A small network was shown many inputs. Here are its activations along a few directions, one row for each input.
Each table varies a few parts of the input and shows all the possible inputs, shuffled.
A made-up example of a description, with smaller parts first: one of 3 separate values, together with either a single point or one of 11 places along a line or (one of 6 places along a line, together with one of 8 places around a ring).
Shared parts are said once, and a part with two or three values counts as separate values.
In the rows, 128 means zero.

Other details of the inputs shift rows strongly along three fixed directions, in all tables alike. That doesn't count.

A family of inputs:
row 1: [114 127 108 131 106  41 182 155 169 162  84 133 117]
row 2: [113 131 164  90 107 149  91 120 112 113 122 146 164]
row 3: [ 94 165 141  92  76 131 102 124 146 150  69 128 180]
row 4: [152  60 152 128  97 121 132 171 124 133 134  97 150]
row 5: [137 108 130 154  47 122 161 160 144 144  63  91 157]
row 6: [159  84 136 125  91 147 138 163 106 159 153  96 137]
row 7: [108 183 108 119  68 146  88 138 136 146  75 137 171]
row 8: [146 116 110 145 206 113 149 114 157 131 161 107  70]
row 9: [ 93 187 106  96 111  81 142 124 142 165 136 214 150]
row 10: [133 109  97 125 139 110 196 131 128 146 157 158 108]
row 11: [110 163 147 122 124 163  83 115 144 153 122 117 157]
row 12: [105 143 153 116 111 129  70 114 137 122 100 105 157]
row 13: [ 92 200 138 111 178  71 137 129 136 113 147 160 146]
row 14: [106 182 129  95  65 128  87 136 144 164  93 118 165]
row 15: [143 108 117 111 122  74 174 139 109 140 143 140  81]
row 16: [ 90 169 102 127 157  90 113  87 130 117  90 167 119]
row 17: [163 117 100 122 135  92 182 134 133 144 159 149 102]
row 18: [127 159 148 146 165 199  68  92 137  94 139 114 130]
row 19: [118 146 142 157 173 202  65  96 124 108 131 119 137]
row 20: [167  92 135 174 152 192 130 114 131 118 139  68 118]
row 21: [174 104 110 168 113 173 147 141 139 148 102  87 148]
row 22: [129 125  98  98  82  72 203 156 126 155 114 162 108]
row 23: [118 175  99 129 160 115 125 103 132 115 138 220 135]
row 24: [125 114 112 153 176 112 154 100 116 104 134 105  49]
row 25: [120 163 136 106  59 141  99 156 113 136  90 175 172]
row 26: [148  95 150 129 105 136 131 166 138 160 109  63 116]
row 27: [152  89 154 143  95 123 135 144 134 135  95  62 129]
row 28: [101 129 158 147 153 167  57  89 121  75 119 102 134]
row 29: [135 156 142 124 106 178  96 128 129 113 141 162 165]
row 30: [125 112 105 143 190 106 143 102 123 137 160  96  62]
row 31: [124  93 127 135 200  84 141 105 134 125 140  97  70]
row 32: [108 145 156 130 172 201  75  93 135 113 144 107 133]
row 33: [125 146 136 134 116 180  92 131 115 126 134 169 172]
row 34: [ 92 204  90 105 125  97 149 107 177 159  97 186 147]
row 35: [ 83 156 142 125 198 105 101  72 139  74 124 147  83]
row 36: [165 121 155 135 110 128 165 162 107 128 136  59 165]
row 37: [158 100 120 132 195 111 154 128 135 119 189 143  79]
row 38: [113 162 118 117  68 153  99 157 118 152 109 177 188]
row 39: [124 117 185 102 152 152  56  99  96  95 154 126 136]
row 40: [144 131  84 113 100  88 212 145 150 164 128 177 137]
row 41: [116 147 145  89  98 162  87 131 114 115 141 143 150]
row 42: [169  56 149 149 139 164 118 128  82  96 138  96 123]
row 43: [133 112 106 131 117  90 182 136 107 123 136 153  84]
row 44: [166  87 136 114  80 139 134 158 104 144 148  89 129]
row 45: [147  74 149 158 142 164 120 110 108 107 120  54 110]
row 46: [165  52 142 159 136 160 114 133  89  82 139  96 127]
row 47: [146 101 120 166 102 174 154 140 135 154 116  79 140]
row 48: [159  78 145 134 109 155 146 173 131 165 156 108 149]
row 49: [106 177 115 119 210 138 108  72 151  98 150 153  88]
row 50: [138 130 122 162 191 104 186 114  99  79 164 103 100]
row 51: [171 111 118 112  56 152 176 175 141 162 120 126 170]
row 52: [101 174  94 112 140 101 111 109 111 106 138 203 114]
row 53: [149  90 144 117  44 120 169 175 129 139  94 120 165]
row 54: [140 172 119 117  72 160 108 151 136 140 106 184 194]
row 55: [106 162 136 103 107 163  84 119 135 127 112 106 141]
row 56: [111 118  92 127 106  42 178 152 165 167  90 126 126]
row 57: [111 146 137 149 167 194  54 104 114 107 132 111 127]
row 58: [154  51 156 132 134 159 124 130 100  87 152  85 123]
row 59: [138 128 176 120 174 180  63 121 134 111 177 144 146]
row 60: [150  90 131 158 132 178 116 120 110 109 138  51  96]
row 61: [117 142 156  94 108 145  71 149 125 131 150 142 151]
row 62: [117 104  94 133 137  78 178 116 142 125 105 109  99]
row 63: [112 161 161 105 108 143  74 123 130 137 104 105 132]
row 64: [133  96 115 149 117  77 185 132 117 104 126 154 100]
row 65: [137 102 122 113 134  73 171 156 124 146 147 144  84]
row 66: [144 101 117 112  51 145 167 180 123 174 124 118 164]
row 67: [177  96 143 147 154 176 118 121 134 129 148  54 108]
row 68: [161 139 121 149  71 127 184 182 112 138  93  93 196]
row 69: [ 96 135 162 117 198  87  90 103 128  79 162 182  93]
row 70: [143  85 136 144 151 186 122 127 119 130 146  52 104]
row 71: [ 91 205 127 106 167  88 153 111 125  97 138 161 145]
row 72: [135  98 112 174 184 100 150 101 121  86 114 112  68]
row 73: [141  93 131 140 114 148 130 167 143 176 128  65 131]
row 74: [125 169 132 119  69 158 114 141 141 144 115 183 197]
row 75: [132  96 123 134 187  86 145  88 118 120 136  90  67]
row 76: [141 149 156 109 115 160  90 126 132 136 146 153 170]
row 77: [134 114  87 132 115  93 179 132 109 124 149 149  91]
row 78: [140 124  98 142 163  92 175 132 170 166 132 124 104]
row 79: [125 108  80 159 139  78 167 118 131 119  93 123 104]
row 80: [ 85 170 104 120 141 108 123 111 118 122 153 203 118]
row 81: [117 133 161 140 155 200  75 104 107  95 171 150 142]
row 82: [131  97 105 132 124  80 182 121 108 122 131 152 105]
row 83: [155 132  70 159 148 112 180 123 147 139 112 130 100]
row 84: [116 153 146 122  62 127  99 150 124 115  80 180 188]
row 85: [ 74 203 105  88 109  80 137 116 153 148  84 176 119]
row 86: [105 191 109 117 166  98 119  88 161 144 127 166 120]
row 87: [ 98 161 131 137 111 172  84 122 131 137 115 118 150]
row 88: [109 141 167 134 182 184  59 111 146 129 153 106 134]
row 89: [ 84 153 114 121 135  82 120 101 121  91 130 200 128]
row 90: [107 157 147 107 118 146  68 136 146 143 121 105 142]
row 91: [136  79 125 130 174  79 145 106 104  94 166 128  80]
row 92: [121 122  90 112 102  65 186 174 142 187 142 167 125]
row 93: [157  64 158 117 101 125 136 165 117 147 133  97 146]
row 94: [ 94 173 118 134 199 119  88  78 117  88 122 158  71]
row 95: [163  73 163 130  84 122 140 157 113 124 124  97 138]
Description of these inputs: one of 5 places along a line, together with either a single point or (one of 2 separate values, together with one of 9 places along a line).
Changing only the place on the line of 5 turns row 72 into row 1. The same change can be made to row 57. Which row results?
> row 73
Changing only the place on the line of 5 turns row 42 into row 82. The same change can be made to row 33. Which row results?
> row 81
Changing only the place on the line of 5 turns row 28 into row 56. The same change can be made to row 43. Which row results?
> row 65
Change only the place on the line of 9 in row 9. List by row number the other rows that result.
> row 6, row 15, row 17, row 39, row 44, row 76, row 91, row 95
Start at row 92 and move only the place on the line of 5, one step at a time. The first step leads to row 6. Which rows follow, in order?
> row 66, row 80, row 38

A family of inputs:
row 96: [169 112 120 149 145 115 185 130 108 105 130 137 101]
row 97: [ 74 166 162  87 137 126  62 117 128 131 138 127 111]
row 98: [164  79 109 133  70 160 163 170 122 199 126 102 157]
row 99: [166  74 124 128  78 112 155 174 141 156 104 106 124]
row 100: [ 98 197 141  77  78 105 134 156 158 168 109 146 174]
row 101: [110 192 159  92 153 157  96 116 142 124 162 147 139]
row 102: [113 132 164  99  74 144  66 160 131 152 112  90 159]
row 103: [178 110 145 139  56 188 147 150 102 109 117  80 179]
row 104: [121  86 129 127 173 144 109  99 110  76 148 121  87]
row 105: [111 132 132 128 178  64 122 105 127 107 141 140 113]
row 106: [ 98 163 149 130 165  85 112 105 103  82 117 160 114]
row 107: [154  77  85 158 161 106 159 119 119 142 172 138  82]
row 108: [178  36 164 156 125 201 123 129 118 112 153  81 111]
row 109: [139 123 119 124 115 162 105 151 125 163 159 117 131]
row 110: [123 140  69 176 152 145 144 108 150 160 103 102  94]
row 111: [177  82 136 124  73 163 121 151 137 155 121 107 153]
row 112: [128 139 169 100 120 148 103 125 132 140 121 118 177]
row 113: [161 111 176 134 172 186  77 104 124  90 170 111 144]
row 114: [116 146 158 126  64 138 105 142  97 101  91  98 186]
row 115: [ 91 199 125 137 168 151  82  83  94  67 159 182 141]
row 116: [129 141  95 104 168  93 147 110 140 137 164 160  69]
row 117: [155 124 122 134 185 107 153 122 144 106 159 153 100]
row 118: [ 89 133 127 122 155  91 122  93 142 109 133 187  94]
row 119: [117 159 126 119  95 105 167 132 162 142 113 187 166]
row 120: [ 83 190 125 118 164 136  47 108 137 115 148 217 130]
row 121: [156  88  81 161  89 140 178 140  88 131 136 112 108]
row 122: [128 135 107  93 108 117 151 124 141 171 120 165 131]
row 123: [154 125 172 114  83 202  50 152 138 128 117 127 173]
row 124: [134 109  77 121 101 104 187 138 135 136 115 163 113]
row 125: [111 104 102 135 169  61 181 123 115  96 127 130 100]
row 126: [149 119  94 167 161  96 196 132  98 117 144 156  95]
row 127: [119 124 151 112 148 135  61  96 130 108 141 143 125]
row 128: [ 85 163  78 147 132  73 140 104 165 158  61 111  95]
row 129: [116  98 104 110 117  58 175 135 129 172 111 125  99]
row 130: [ 91 173 146 154 176 146  77  89 149 109  89  74 132]
row 131: [162  58  89 152  73 163 174 176 110 153 123 102 143]
row 132: [141 166 131 102 116 126 139 147 149 148 139 136 153]
row 133: [128 113  88 132 123  84 172 102 103 101 126 138  75]
row 134: [159 112 115 115 102  81 194 171 142 165 126  96 132]
row 135: [143 143  94 112  37 103 177 160 130 167  69 177 146]
row 136: [163  63 161 121 106 182 125 154 117 144 156  33 101]
row 137: [ 93 123 124 139 164  47 173 114 138 109 130 159 102]
row 138: [ 75 192 136  92 136  67 130 132 143 144 130 149 127]
row 139: [116 118 138 128 190 136 119  98 117  61 154 131 116]
row 140: [117  84 162 130  61 137 111 156 130 143  95 105 158]
row 141: [114 105 113 124 123  61 132 124 133 143 119 137 106]
row 142: [122 171 169 113  79 149  91 138 120 110  88 146 192]
row 143: [135 101 161 145 180 108 111 134 120  94 144 101 107]
row 144: [133  99 124 123 140  67 186 140 124 154 123 101 118]
row 145: [109 159 106 118 172 110 149 102 131  87 144 186 124]
row 146: [123  61 143 138 150 144 104 122  97  84 135  84  98]
row 147: [123 145  96 119 146  36 179 117 153 136 127 175 120]
row 148: [153 106 142 113 127 173 132 137 129 148 164  90  92]
row 149: [153 112 133 161 185 148 121 138 119 109 171 130 117]
row 150: [ 86 171 116 102  25  89 111 139 113 134  66 157 171]
row 151: [129 150 147 128 153 175 117 141 122 138 179 109 133]
row 152: [152  85 150 119 157 148 100 125 119 118 164  76  86]
row 153: [114 175 112 145 127 128 136 111 174 143  69  92 148]
row 154: [114 157 139 101  73  82 134 174 144 165 102 111 174]
row 155: [143 117 132 153  93 187  97 125 157 151  67  42 140]
row 156: [127 109 124 100 114 115 140 125 132 161 118 130 125]
row 157: [108 203 118 143 174 162  97  81 169 116  97 125 140]
row 158: [146 117  99 136 109  85 200 124 104 105 119 115 116]
row 159: [107 136 116 133  66 142 126 150 144 168 113 180 173]
row 160: [128 166 157 122 146 181  70 142 122 128 165 125 167]
row 161: [151  97 159 163  93 190 126 162 127 135 140 110 186]
row 162: [ 94 162 190 115 115 161  69 116 144 102 119 155 188]
row 163: [152 114 126 134 122 151 158 152 121 170 142 118 166]
row 164: [ 85 194 136 116 117 174  74 131 123 108 124 186 206]
row 165: [166  63 161 149 153 170 102 115  84  81 137  84  80]
row 166: [ 99 157 101 116 160 124 135 118 127 156 177 155  81]
row 167: [116 165 163 113 156 125  75 122 143  96 131 158 152]
row 168: [162  94 164 128 217 175 121  94 111  99 182 100 100]
row 169: [118 162  90 109  80 112 150 108 114 124 107 179 128]
row 170: [150 131 106 188 153 185 137 124 146 143 111  58 138]
row 171: [124 146 154 146 205 169  55  94 117  86 187 151 140]
row 172: [120  96 106 133 161  55 149 131 129 125 129 137  66]
row 173: [161  79  99 169 158 136 161 127  86 116 149 131  67]
row 174: [152 119  88 161 121 164 156 119 164 159  84  76 104]
row 175: [ 88 164 120 108  74  69 123 139 119 138  68 180 134]
What do these inputs look like to the network?
> one of 2 separate values, together with one of 4 places along a line, together with either a single point or one of 9 places along a line
Changing only the choice among 2 separate values turns row 152 into row 134. The same change can be made to row 131. Which row results?
> row 164
Changing only the choice among 2 separate values turns row 97 into row 138. The same change can be made to row 116. Which row results?
> row 132
Which other rows agree with row 97 in the choice among 2 separate values and the place on the line of 4? List them by row number.
> row 102, row 128, row 129, row 140, row 141, row 146, row 150, row 172, row 175
Change only the place on the line of 9 in row 163. List by row number the other rows that result.
> row 115, row 126, row 149, row 151, row 160, row 161, row 164, row 171
Change only the place on the line of 9 in row 147. List by row number the other rows that result.
> row 100, row 112, row 134, row 139, row 142, row 158, row 162, row 167
Change only the choice among 2 separate values in row 141. List by row number the other rows that result.
> row 105
Change only the choice among 2 separate values in row 150. List by row number the other rows that result.
> row 114
